Each row below holds a small network's activations on one input, seen along a few directions.
Each table varies a few parts of the input and shows all the possible inputs, shuffled.
A made-up example of a description, with smaller parts first: one of 3 separate values, together with either a single point or one of 11 places along a line or (one of 5 places around a ring, together with one of 6 places along a line).
Shared parts are said once, and a part with two or three values counts as separate values.
In the rows, zero is written as 128.

Other details of the inputs shift rows strongly along two fixed directions, in all tables alike. That doesn't count.
These rows show it; all are for the same input, with only those details redrawn:
119	132	128	139	160	115	145	127	129	140	109	130	131	131	120	142
121	124	130	132	169	107	145	127	128	141	112	130	135	130	118	138
116	163	115	170	103	153	126	131	145	138	103	118	131	141	126	152
162	75	126	110	118	92	75	150	181	165	163	83	203	141	106	111

Rows:
R1: 159	71	124	73	88	131	64	134	170	134	168	118	196	142	145	113
R2: 149	152	132	153	95	173	128	134	130	114	107	116	109	152	136	145
R3: 108	168	127	174	97	143	123	141	139	131	116	110	115	132	114	145
R4: 107	158	125	134	66	153	99	124	117	106	109	150	117	107	148	125
R5: 127	146	114	154	91	162	135	130	130	114	153	126	100	107	127	116
R6: 102	156	122	159	97	134	133	143	137	137	131	109	108	135	128	133
R7: 141	153	108	166	98	181	128	118	137	115	125	135	122	113	125	135
R8: 112	123	122	122	164	113	156	123	133	146	124	135	131	143	130	125
R9: 81	135	139	103	183	91	159	92	77	101	91	197	85	87	148	121
R10: 132	120	113	109	152	132	160	115	119	118	159	141	109	110	133	105
R11: 154	79	172	81	218	72	160	135	92	114	140	131	103	122	110	110
R12: 141	120	137	97	148	124	159	131	111	117	142	122	96	149	143	115
R13: 136	113	115	118	159	141	158	110	125	123	146	151	123	115	129	109
R14: 134	154	136	149	80	163	134	146	122	111	132	107	84	147	140	129
R15: 145	112	139	105	156	133	157	126	117	122	128	133	110	154	140	118
R16: 163	72	145	65	78	95	39	130	131	136	170	115	201	116	128	110
R17: 133	158	119	170	92	171	125	128	132	108	137	126	107	104	114	128
R18: 126	89	153	69	197	75	115	101	60	119	122	165	134	101	132	122
R19: 105	138	119	121	148	112	158	128	127	139	134	124	114	139	135	125
R20: 116	163	115	170	103	153	126	131	145	138	103	118	131	141	126	152
R21: 150	81	138	83	67	93	44	143	144	128	160	114	190	122	127	111
Describe the family of inputs behind these rows. -> either a single point or one of 5 places along a line or (one of 3 separate values, together with one of 5 places around a ring)
Start at R17 and move only the place on the ring of 5, one step at a time. The first step leads to R5. Which rows follow, in order? -> R10, R13, R7
Which other rows does R17 become when the choice among 3 separate values takes its other values? List them by row number. -> R3, R11

Rows:
R22: 150	97	116	110	110	132	101	121	152	134	154	129	165	125	127	103
R23: 136	95	148	112	158	83	114	141	130	135	133	116	145	128	112	127
R24: 126	176	90	194	36	195	108	139	172	146	130	97	143	151	130	144
R25: 115	167	127	158	113	159	158	132	111	129	103	123	93	155	140	153
R26: 78	153	153	109	221	88	215	109	43	99	95	181	33	104	140	130
R27: 138	96	129	125	165	99	130	132	144	138	150	120	143	113	105	116
R28: 115	168	119	152	101	152	126	129	135	134	101	114	129	160	137	158
R29: 148	89	152	106	163	89	126	142	129	130	145	111	129	132	113	119
R30: 137	105	128	135	117	106	92	139	161	145	144	105	165	123	109	125
R31: 129	157	111	164	98	168	148	136	138	136	127	111	113	150	134	139
R32: 157	101	131	132	118	122	108	147	160	134	163	94	145	132	110	113
R33: 138	107	126	111	103	107	107	141	144	133	177	101	134	120	123	90
R34: 120	171	113	174	49	170	102	143	147	142	110	99	138	163	137	155
R35: 120	153	128	138	80	159	109	118	121	116	101	141	125	142	148	139
R36: 115	149	141	121	150	144	167	107	83	102	93	169	79	133	151	137
R37: 111	153	104	144	89	172	131	122	146	117	123	145	122	126	147	136
R38: 159	92	144	86	146	104	109	125	109	120	142	126	136	123	129	111
R39: 123	173	111	187	52	168	101	140	169	132	105	111	140	131	122	145
R40: 93	159	122	151	171	127	178	113	100	137	89	155	102	127	133	156
R41: 124	113	135	107	95	91	86	143	135	137	152	106	147	125	125	107
R42: 82	166	118	147	148	127	173	112	96	115	118	157	76	99	132	125
R43: 148	103	137	97	163	101	135	135	133	142	141	107	141	155	125	125
R44: 142	85	131	81	152	113	135	130	138	123	158	134	139	126	139	106
R45: 107	142	138	109	156	137	171	119	94	102	101	165	80	132	156	142
R46: 122	160	114	152	89	160	103	111	121	120	104	141	129	115	138	143
R47: 132	101	124	103	175	88	131	123	142	153	135	121	164	136	119	128
R48: 98	152	159	128	237	104	230	113	61	99	67	179	42	113	129	148
R49: 149	96	151	92	142	105	115	134	105	122	153	125	135	117	118	122
R50: 151	98	126	101	172	106	145	131	143	144	155	109	145	145	121	116
R51: 75	166	127	140	157	109	164	111	88	117	101	163	82	100	134	133
R52: 116	174	112	183	105	167	150	129	144	121	101	133	105	120	121	141
R53: 161	90	134	92	155	112	119	121	118	122	154	128	138	113	125	103
R54: 139	165	114	166	40	194	100	135	138	114	146	110	124	127	129	139
R55: 109	167	102	158	34	184	91	129	164	124	115	128	144	137	152	147
R56: 143	97	148	108	157	81	122	144	136	134	123	121	149	126	111	120
R57: 153	89	133	91	147	118	130	120	127	123	152	138	138	128	133	100
R58: 102	161	112	146	183	141	192	106	112	129	100	150	97	131	131	149
R59: 142	91	131	101	158	105	123	123	119	130	161	136	151	97	109	115
R60: 143	103	119	131	126	125	104	137	163	148	154	106	164	130	114	108
R61: 140	104	130	113	109	113	85	130	134	136	154	122	172	107	114	125
R62: 114	157	114	150	80	166	111	111	133	122	105	147	133	129	145	138
R63: 153	104	135	104	101	115	73	130	129	128	136	116	164	127	129	119
R64: 124	158	132	158	98	164	124	137	130	125	112	114	106	151	134	140
R65: 127	92	139	80	142	97	115	131	128	126	132	140	149	131	142	122
R66: 138	95	149	92	144	94	104	131	105	126	143	130	152	113	117	128
R67: 150	93	124	100	156	109	114	114	124	129	148	137	151	103	121	106
R68: 163	102	131	128	117	120	116	150	166	135	155	99	149	130	109	106
R69: 101	160	122	162	132	147	136	121	126	133	96	140	116	128	129	146
R70: 133	94	146	105	161	92	113	137	129	142	129	119	150	137	120	120
R71: 115	161	124	163	131	168	159	125	122	120	111	130	90	136	134	136
Describe the family of inputs behind these rows. -> one of 5 places around a ring, together with either a single point or one of 4 places along a line or one of 5 places along a line
The inputs of R43 and R50 match in every part but the place on the ring of 5. If R45 is changed in the same way as R43 into R50, which row does it become? -> R44
The inputs of R32 and R27 match in every part but the place on the ring of 5. If R33 is changed in the same way as R32 into R27, which row does it become? -> R42
Which other rows does R39 become when the place on the line of 5 takes its other values? List them by row number. -> R30, R40, R47, R69
Which other rows does R53 become when the place on the line of 4 takes its other values? List them by row number. -> R44, R54, R57
List by row number the other rows that have the place on the ring of 5 in common with R70. -> R23, R28, R34, R35, R41, R56, R63, R65, R66
Which other rows does R61 become when the place on the line of 4 takes its other values? List them by row number. -> R46, R55, R62

Rows:
R72: 138	111	127	111	94	123	73	129	135	134	145	121	165	125	131	118
R73: 95	157	132	139	133	142	145	110	88	117	94	162	103	119	141	153
R74: 157	59	151	76	230	63	155	126	113	136	157	133	140	110	103	101
R75: 149	124	125	146	66	136	81	156	173	146	151	76	158	154	119	122
R76: 149	116	117	124	49	150	70	140	165	126	159	106	158	135	131	108
R77: 104	162	126	149	148	141	172	121	114	126	98	140	90	145	140	146
R78: 144	102	130	111	89	130	90	137	152	122	154	120	148	121	134	102
R79: 141	67	139	77	219	60	156	127	119	144	165	131	142	107	108	94
R80: 143	112	129	107	89	120	73	124	135	129	142	117	159	121	131	112
R81: 111	173	122	173	111	162	139	126	128	122	91	134	111	132	126	161
R82: 104	142	127	131	206	121	202	105	92	119	108	166	80	115	131	134
R83: 149	107	129	104	91	133	93	137	146	127	157	117	152	127	131	116
R84: 149	121	111	144	72	147	79	143	180	149	140	93	181	147	121	130
R85: 96	163	118	154	151	139	165	115	119	127	93	151	105	128	134	154
R86: 122	170	111	169	112	179	153	120	127	120	109	133	101	135	134	142
R87: 95	178	112	171	108	154	144	126	131	129	98	134	112	128	131	154
R88: 159	115	122	117	44	152	70	143	150	122	164	100	155	134	138	117
R89: 134	65	148	83	224	46	141	131	122	145	143	133	153	109	104	113
R90: 142	63	154	55	196	50	125	118	98	125	142	157	149	98	123	98
R91: 113	170	126	145	89	172	137	120	105	100	116	143	94	129	146	146
R92: 99	166	127	150	145	135	170	127	109	125	100	136	87	138	134	144
R93: 115	161	138	152	149	143	166	127	106	119	92	136	87	142	130	151
R94: 153	109	127	123	110	128	105	144	158	145	142	95	157	156	125	120
R95: 110	161	124	161	148	146	168	121	108	118	111	142	84	118	124	139
Describe the family of inputs behind these rows. -> either one of 4 places along a line or one of 5 places along a line or (one of 3 separate values, together with one of 5 places around a ring)
Which of the alternatives is R90? -> one of 4 places along a line
Start at R90 and move only the place on the line of 4, one step at a time. The first step leads to R80. Which rows follow, in order? -> R72, R73
